z198: -1.56,-1.43,-6.55,0.56,1.73,0.22,-2.30,0.03,-2.21,0.63,-0.76,-1.25,2.46,0.04,-0.49,0.03,-4.98,-2.49,-4.40,-0.35,1.01,-0.96,1.41,-1.02,4.18,-0.04,-2.28,-1.51,-3.00,-2.92,2.21,-3.62,-2.22,0.62,0.53,0.14,-2.17,-0.08,-1.98,1.40,-2.88,-1.28,0.32,-4.30,-2.50,-1.89,-0.27,-1.47,2.40,-6.19,2.30,-3.66,-0.79,1.98,-0.55,-1.67,-5.19,3.26,-3.60
z758: -2.18,-2.57,-1.96,0.33,-1.74,-0.37,-0.03,1.74,-3.02,-0.94,0.45,-0.47,-0.36,1.03,-1.17,-1.70,-1.06,-5.10,-2.40,-4.72,2.25,-3.16,1.95,-1.68,-2.84,-1.32,-1.93,-1.90,-1.90,-1.69,-3.43,1.85,-1.79,1.60,-0.99,-0.60,0.45,-4.69,-0.45,-3.89,3.24,4.75,-2.58,1.93,-1.22,0.26,-1.12,-3.25,0.93,1.13,-3.86,-5.61,-1.57,2.74,-1.28,-0.64,-2.68,3.74,-2.54
z547: -1.69,-1.26,-6.45,0.47,1.70,0.30,-2.49,0.08,-2.18,0.71,-1.08,-1.28,2.32,-0.47,-0.29,0.24,-4.63,-2.38,-4.49,-0.47,0.65,-1.33,1.36,-1.21,4.46,-0.23,-2.10,-1.43,-2.63,-2.84,1.92,-3.55,-1.02,0.34,0.67,0.16,-2.30,-0.05,-2.03,1.16,-2.82,-1.48,0.53,-4.32,-2.59,-1.69,-0.38,-1.50,2.83,-5.79,2.11,-3.49,-0.82,2.12,-0.50,-1.48,-5.03,3.19,-3.44
z565: -1.45,-0.67,-8.31,0.10,1.63,1.01,-2.50,-0.18,-3.66,0.12,-0.33,-1.74,1.15,-2.76,1.12,-0.80,-5.01,-2.85,-7.00,-1.90,1.21,-2.13,-0.05,-2.53,5.65,1.28,-0.11,-0.58,-1.76,-0.64,-1.48,-1.17,-0.12,0.42,-0.14,2.99,-2.73,2.27,-3.35,-1.50,-2.26,-2.50,1.42,-3.00,-2.91,-1.00,-0.63,-1.63,5.73,-2.84,0.63,-1.16,-0.58,-0.64,-0.42,0.98,-6.45,1.19,-3.75
z742: -2.04,-0.88,-5.90,-0.35,1.80,1.10,-3.60,0.98,-2.26,0.93,-2.99,-1.74,1.35,-5.55,1.47,1.41,-3.18,-0.96,-4.78,-1.54,-1.90,-2.64,1.40,-1.70,5.82,-1.31,-2.01,-1.31,-0.53,-2.28,-0.81,-1.38,-1.10,0.59,-1.53,1.18,-3.30,0.80,-1.97,0.35,-2.02,-3.34,2.15,-4.16,-2.55,0.64,-2.16,-0.55,7.49,-1.64,0.57,-0.64,-2.03,1.31,-0.85,-0.72,-5.50,1.88,-2.29
z521: -2.06,-1.05,-5.31,0.07,1.80,0.64,-3.41,0.65,-1.58,1.17,-2.91,-1.36,1.96,-3.23,0.39,1.64,-3.23,-1.22,-3.77,-0.71,-1.61,-2.26,1.94,-1.23,5.15,-1.60,-2.64,-1.66,-1.28,-3.24,1.35,-3.10,-2.27,0.26,-0.96,-0.31,-2.88,-0.34,-1.51,1.42,-2.53,-2.42,1.44,-4.82,-2.55,-0.32,-1.41,-0.92,4.94,-4.06,1.58,-2.57,-1.67,2.80,-0.58,-1.77,-4.62,3.03,-2.41
z789: -2.14,-0.69,-5.82,-0.28,1.80,1.13,-3.73,0.80,-2.14,1.04,-3.17,-1.61,1.27,-5.38,1.40,1.60,-2.88,-1.07,-4.80,-1.51,-2.16,-2.96,1.38,-1.88,6.03,-1.42,-1.80,-1.35,-0.32,-2.26,-0.60,-1.69,-1.32,0.21,-1.61,0.99,-3.35,0.72,-1.99,0.20,-2.16,-3.26,2.22,-4.31,-2.72,0.54,-1.98,-0.79,7.25,-1.88,0.60,-0.95,-1.85,1.65,-0.65,-0.67,-5.17,1.94,-2.14
z207: -2.16,-0.51,-5.81,-0.22,1.74,1.19,-3.82,0.67,-2.08,1.15,-3.25,-1.49,1.23,-5.35,1.36,1.68,-2.69,-1.13,-4.85,-1.53,-2.22,-3.21,1.36,-2.04,6.21,-1.39,-1.61,-1.29,-0.15,-2.15,-0.58,-1.87,-1.38,-0.08,-1.72,0.90,-3.38,0.67,-2.09,-0.02,-2.20,-3.28,2.25,-4.33,-2.88,0.48,-1.86,-0.95,7.14,-2.02,0.63,-1.14,-1.80,1.87,-0.52,-0.50,-4.99,1.99,-2.09
z163: -1.50,-1.06,-7.28,0.46,1.69,0.42,-2.28,-0.26,-2.69,0.47,-0.44,-1.30,2.08,-0.33,-0.15,-0.33,-5.05,-2.84,-5.37,-0.86,1.34,-1.47,0.83,-1.61,4.66,0.58,-1.36,-1.14,-2.68,-2.13,1.26,-3.11,-1.61,0.28,0.45,1.02,-2.31,0.62,-2.50,0.33,-2.82,-1.47,0.56,-3.91,-2.76,-1.95,-0.07,-1.75,3.02,-5.56,1.86,-3.25,-0.49,1.28,-0.34,-0.71,-5.46,2.71,-3.75
z775: 0.33,-0.99,-1.17,-1.69,-1.70,-3.43,-1.57,1.13,1.03,-2.54,1.74,-2.19,-0.37,-3.86,-5.61,-0.45,-1.68,-0.64,-3.16,-2.84,-1.93,-1.74,-4.69,-3.89,-4.72,1.85,-2.58,-1.90,-1.96,-1.28,-1.90,0.45,-1.79,-0.47,-2.68,2.25,-1.22,-1.06,3.74,-0.36,-5.10,4.75,3.24,-3.25,-0.03,0.26,-0.94,0.93,-3.02,-1.12,-1.32,-0.60,1.60,-2.40,0.46,2.74,1.95,-2.57,1.93
z74: -1.90,-1.22,-5.61,0.26,1.74,0.45,-3.02,0.46,-1.74,1.03,-2.18,-1.28,2.25,-1.79,-0.03,1.13,-3.86,-1.69,-3.89,-0.47,-0.64,-1.70,1.85,-1.06,4.75,-1.12,-2.57,-1.68,-1.96,-3.25,1.93,-3.43,-2.40,0.33,-0.37,-0.36,-2.58,-0.45,-1.57,1.60,-2.68,-1.93,0.93,-4.72,-2.54,-0.99,-0.94,-1.17,3.74,-5.10,1.95,-3.16,-1.32,2.74,-0.60,-1.90,-4.69,3.24,-2.84
perm: 3.24,-2.84,-1.90,-1.22,-5.61,0.26,1.74,0.45,-3.02,0.46,-1.74,1.03,-2.18,-1.28,2.25,-1.79,-0.03,1.13,-3.86,-1.69,-3.89,-0.47,-0.64,-1.70,1.85,-1.06,4.75,-1.12,-2.57,-1.68,-1.96,-3.25,1.93,-3.43,-2.40,0.33,-0.37,-0.36,-2.58,-0.45,-1.57,1.60,-2.68,-1.93,0.93,-4.72,-2.54,-0.99,-0.94,-1.17,3.74,-5.10,1.95,-3.16,-1.32,2.74,-0.60,-1.90,-4.69	z74
perm: -5.61,-5.10,-4.72,-4.69,-3.89,-3.86,-3.43,-3.25,-3.16,-3.02,-2.84,-2.68,-2.58,-2.57,-2.54,-2.40,-2.18,-1.96,-1.93,-1.90,-1.90,-1.79,-1.74,-1.70,-1.69,-1.68,-1.57,-1.32,-1.28,-1.22,-1.17,-1.12,-1.06,-0.99,-0.94,-0.64,-0.60,-0.47,-0.45,-0.37,-0.36,-0.03,0.26,0.33,0.45,0.46,0.93,1.03,1.13,1.60,1.74,1.85,1.93,1.95,2.25,2.74,3.24,3.74,4.75	z74
tail: -1.79,1.60,-0.99	-0.60,0.45,-4.69,-0.45,-3.89,3.24,4.75,-2.58,1.93,-1.22,0.26,-1.12,-3.25,0.93,1.13,-3.86,-5.61,-1.57,2.74,-1.28,-0.64,-2.68,3.74,-2.54
perm: 4.75,0.26,2.25,-0.36,1.13,-2.57,3.74,-1.69,-2.18,-1.22,-5.61,0.33,-1.79,-1.17,-0.99,-2.68,-1.57,0.46,-1.90,-2.54,-0.47,-3.02,-1.12,1.03,1.74,1.60,0.93,-1.06,-0.94,2.74,-1.93,-0.60,-0.64,-3.25,-1.96,-1.90,-4.69,3.24,1.93,-1.28,-1.70,-3.16,-0.45,-0.37,0.45,-1.32,-0.03,-4.72,-3.89,-3.43,-2.84,-1.74,1.95,1.85,-2.40,-5.10,-2.58,-1.68,-3.86	z74
perm: -1.69,-1.96,-1.79,-1.90,1.60,-0.94,1.74,-1.70,4.75,-1.12,-3.02,-3.89,-3.43,2.74,-1.90,-5.10,0.45,-2.84,3.24,-1.74,-0.36,-2.54,-2.58,-1.28,-1.93,0.26,-5.61,1.13,-1.22,-2.40,-2.68,0.93,-2.18,-0.03,-0.64,1.93,-0.99,1.85,2.25,-3.86,-0.45,-4.72,-1.06,-1.57,-3.25,-0.47,1.03,3.74,-0.37,-1.32,-1.68,-2.57,1.95,-1.17,0.45,0.33,-3.16,-0.60,-4.69	z758

z39: -7.63,-4.56,4.29,-7.12,-5.12,-1.18,1.09,-7.27,-3.20,-6.51,-1.45,1.38,3.62,-2.31,-0.89,-1.46,0.28,1.73,5.15,7.43,4.83,5.69
z768: 2.22,5.91,0.19,3.74,0.21,5.86,-1.53,-2.78,-6.21,-1.79,1.57,-3.96,-6.78,-2.04,-5.52,-5.07,-0.01,0.34,6.75,-8.22,5.03,5.18
z964: -6.78,-5.52,5.91,-5.07,-3.96,-2.04,2.22,-8.22,-1.79,-6.21,-1.53,0.34,3.74,-2.78,0.19,0.21,0.00,1.57,5.18,6.75,5.03,5.86
z626: 2.21,5.91,2.51,-8.30,-5.76,-0.24,0.24,-6.27,-4.51,-6.72,-1.28,2.18,3.28,-2.08,-1.57,-3.04,0.47,2.17,5.51,8.38,4.14,5.30
z457: -7.77,-4.29,3.74,-7.55,-5.42,-0.79,0.87,-7.08,-3.53,-6.71,-1.28,1.87,3.63,-2.42,-1.07,-2.20,0.36,2.16,5.23,7.66,4.51,5.36
z790: -7.97,-4.29,3.33,-8.10,-5.77,-0.41,0.65,-6.86,-3.87,-6.87,-1.47,1.86,3.65,-1.96,-1.27,-2.53,0.29,1.89,5.18,7.94,4.62,5.40
z228: -7.66,-4.89,4.60,-6.61,-5.01,-1.23,1.21,-7.37,-2.81,-6.67,-1.74,1.29,3.77,-2.51,-0.44,-1.00,0.11,1.55,5.11,7.22,5.11,5.90
tail: -6.86,-3.87,-6.87	-1.47,1.86,3.65,-1.96,-1.27,-2.53,0.29,1.89,5.18,7.94,4.62,5.40
tail: -8.10,-5.77,-0.41,0.65	-6.86,-3.87,-6.87,-1.47,1.86,3.65,-1.96,-1.27,-2.53,0.29,1.89,5.18,7.94,4.62,5.40
perm: 5.86,-6.78,-5.52,5.91,-5.07,-3.96,-2.04,2.22,-8.22,-1.79,-6.21,-1.53,0.34,3.74,-2.78,0.19,0.21,0.00,1.57,5.18,6.75,5.03	z964
tail: 2.22,5.91	0.19,3.74,0.21,5.86,-1.53,-2.78,-6.21,-1.79,1.57,-3.96,-6.78,-2.04,-5.52,-5.07,-0.01,0.34,6.75,-8.22,5.03,5.18

z659: -3.71,-4.42,4.59,3.05,0.57
z176: -5.26,4.06,1.33,-3.58,1.56
z187: -1.17,5.61,-4.08,2.48,-2.40
z656: -2.03,5.61,-4.08,2.47,-0.22
z675: -1.70,-2.40,6.05,-3.58,1.57
z3: 3.05,-3.71,0.57,4.58,-4.42
perm: 3.05,0.57,-4.42,4.58,-3.71	z3
tail: -5.26,4.06,1.33,-3.58	1.56
tail: 3.05,-3.71,0.57,4.58	-4.42
tail: 5.61,-4.08,2.48	-2.40

z707: -3.26,-1.70,-1.81,-2.69
z590: -2.47,0.02,0.34,-3.01
z836: -3.01,0.33,0.02,-2.47
z808: 1.35,2.92,-2.10,-2.40
z255: -3.26,-1.70,1.05,-8.61
z687: -2.47,0.34,0.34,-3.01
z297: 1.05,-8.62,-1.70,-3.26
z410: -0.93,1.10,0.03,-2.47
perm: -8.61,-3.26,-1.70,1.05	z255
perm: -3.01,-2.47,0.34,0.02	z590
tail: 2.92,-2.10	-2.40

z14: 5.92,-3.78,0.79,4.85,-0.70,-0.10,-0.48,-2.16,2.32,0.86,-4.41,-3.11,4.63,0.06,-0.47
z337: -1.33,-4.78,0.49,5.23,0.29,1.58,-5.37,-5.63,-1.47,0.23,0.71,3.61,1.06,-1.01,-0.15
z515: 0.09,-3.79,2.51,1.49,0.22,-1.94,-1.03,1.20,0.43,-4.11,2.89,-0.69,-8.59,0.34,-2.26
z461: 5.70,-4.72,-1.90,-4.31,0.33,-0.10,1.20,-0.67,-0.31,-1.17,1.14,-1.40,1.44,0.26,-2.02
z411: 0.02,0.24,1.08,-5.57,1.62,0.63,4.67,1.14,1.18,-0.82,-1.89,0.25,0.39,0.42,0.48
z610: -3.76,1.75,-1.44,-1.06,0.92,2.50,2.75,-0.25,-0.95,-0.58,4.23,0.10,-1.47,-1.28,-2.10
z929: -5.35,0.48,2.52,1.49,0.22,-1.94,-2.31,1.04,-0.03,1.98,-2.42,1.30,0.55,1.58,2.78
z792: 5.70,-4.72,-1.90,-4.31,-0.70,-0.10,1.20,-0.67,-0.31,-1.17,1.14,-1.40,1.44,0.26,-2.02
perm: -3.11,4.63,0.06,-0.47,5.92,-3.78,0.79,4.85,-0.70,-0.10,-0.48,-2.16,2.32,0.86,-4.41	z14
tail: -3.78,0.79	4.85,-0.70,-0.10,-0.48,-2.16,2.32,0.86,-4.41,-3.11,4.63,0.06,-0.47
tail: 2.52,1.49,0.22,-1.94	-2.31,1.04,-0.03,1.98,-2.42,1.30,0.55,1.58,2.78
perm: 0.48,0.42,0.39,0.25,-1.89,-0.82,1.18,1.14,4.67,0.63,1.62,-5.57,1.08,0.24,0.02	z411

